Questions about the table below. Indices start at 1.
1) The entry at row 1, column 1?
2) The entry in row 3 and column 2?
3) The entry in the top-right corner?
4) The entry directly below the smallest entry?
5) The entry directly below 130?
6) The bottom-right entry?
7) The entry at the centre?
8) The top entry of the column that holds the largest entry?
[[139 142 143 119 128]
 [119 129 138 119 113]
 [119 138 140 114 118]
 [139 138 138 123 131]
 [138 144 143 119 129]
 [133 106  99 152 143]
 [139 142 143 119 128]
 [138 140 143 119 126]
 [123 122 124 130 124]
 [138 128 121 136 140]
 [138 112 103 150 145]]
1) 139
2) 138
3) 128
4) 143
5) 136
6) 145
7) 99
8) 119

data = ((131, 132, 120, 132, 121, 133, 130, 128, 122, 130), (128, 125, 123, 129, 124, 127, 136, 124, 122, 130), (126, 126, 129, 129, 128, 127, 129, 126, 127, 127), (130, 127, 122, 131, 122, 128, 136, 126, 121, 131), (129, 128, 124, 130, 124, 128, 132, 127, 124, 130), (127, 126, 124, 129, 124, 127, 135, 125, 123, 130), (131, 139, 138, 128, 137, 136, 103, 143, 142, 123), (129, 127, 123, 130, 123, 128, 135, 125, 122, 130), (127, 124, 125, 128, 126, 125, 135, 123, 124, 129))
The smallest entry?
A: 103
The entry just right of the smallest entry?
A: 143
The entry just left of 103 is 136
The 5th entry in reading order?
A: 121
The 1st entry in reading order: 131
The fourth entry in reading order -> 132
The third largest entry is 139
The entry just right of 133?
A: 130

W =
132  122  114  121  131
107  146  126  128  149
143  119  131  125  131
120  131  131  148  126
Counting starts at 1.
The entry in row 2 and column 1: 107
The entry directly below the largest entry -> 131
The entry at row 3, column 2: 119
The entry directly above 120: 143
Give the entry just right of 121.
131
The bottom-left entry: 120

Questions about the row below.
1) Give the 2nd entry from the left.
2) Give the first entry from the right.
3) Give the entry just left of 135.
4) Give the fourth entry from the end.
[146 135 134 137 134 117 128 118 129 145 150 123 149 129]
1) 135
2) 129
3) 146
4) 150

Questions about the array below.
1) Find the last entry, reading row by row.
2) Find the bottom-left entry.
3) Find the 3rd entry on the diagonal from the top-right corner.
4) Find the second entry from the end, reading row by row.
5) Find the 1st entry, reading row by row.
6) Find the 3rd entry in reading order.
7) Find the top-right entry.
8) Find the bottom entry of the column that holds the smallest entry.
[[127 107 132 127 141 124 130 129]
 [127 104 132 126 141 119 128 127]
 [126 100 131 124 139 110 123 125]
 [126 101 132 125 140 113 125 126]
 [127 102 132 125 140 116 126 127]
 [127 106 132 126 141 121 129 128]]
1) 128
2) 127
3) 110
4) 129
5) 127
6) 132
7) 129
8) 106

[[138 130 132 153 143 133 146 138 138 118 114]
 [125 120 127 112 137 115 119 106 133 125 138]
 [133 111 102 131 128 136 108 117 142 121 121]
 [133 126 152 136 134 104 150 140 143 122 119]
 [125 110 151 123 109 138 130 135 113 150 116]
 [118 126 145 120 117 142 128 112 119 139 119]
 [142 105 152 107 115 139 106 144 146 108 112]
 [131 133 146 139 130 118 149 129 135 125 127]
 [101 106 153 135 103 117 136 138 139 118 157]
 [141 136 122 126 133 134 125 114 129 123 125]
 [132 114 142 106 121 134 124 127 113 132 113]
 [135 119 122 118 119 136 120 130 115 132 121]
 [120 126 130 143 126 128 134 124 145 112 117]
 [136 140 147 146 134 123 146 141 150 133 116]]
The bottom-left entry is 136
Report the first entry on the main diagonal.
Answer: 138
Report the 3rd entry, reading row by row.
Answer: 132
The 2nd entry on the diagonal from the top-right corner is 125
Report the bottom-right entry.
Answer: 116
Report the largest entry in the first row.
Answer: 153
Report the entry in the top-right corner.
Answer: 114
The smallest entry in the first column: 101
The largest entry is 157
Report the 3rd entry on the diagonal from the top-right corner.
Answer: 142
The second entry on the main diagonal -> 120
The third entry on the main diagonal: 102
The largest entry in the first column -> 142
Report the third-last entry, reading row by row.
Answer: 150
The entry directly below the smallest entry -> 141
The entry just left of 111 is 133
Report the entry directly above the largest entry.
Answer: 127
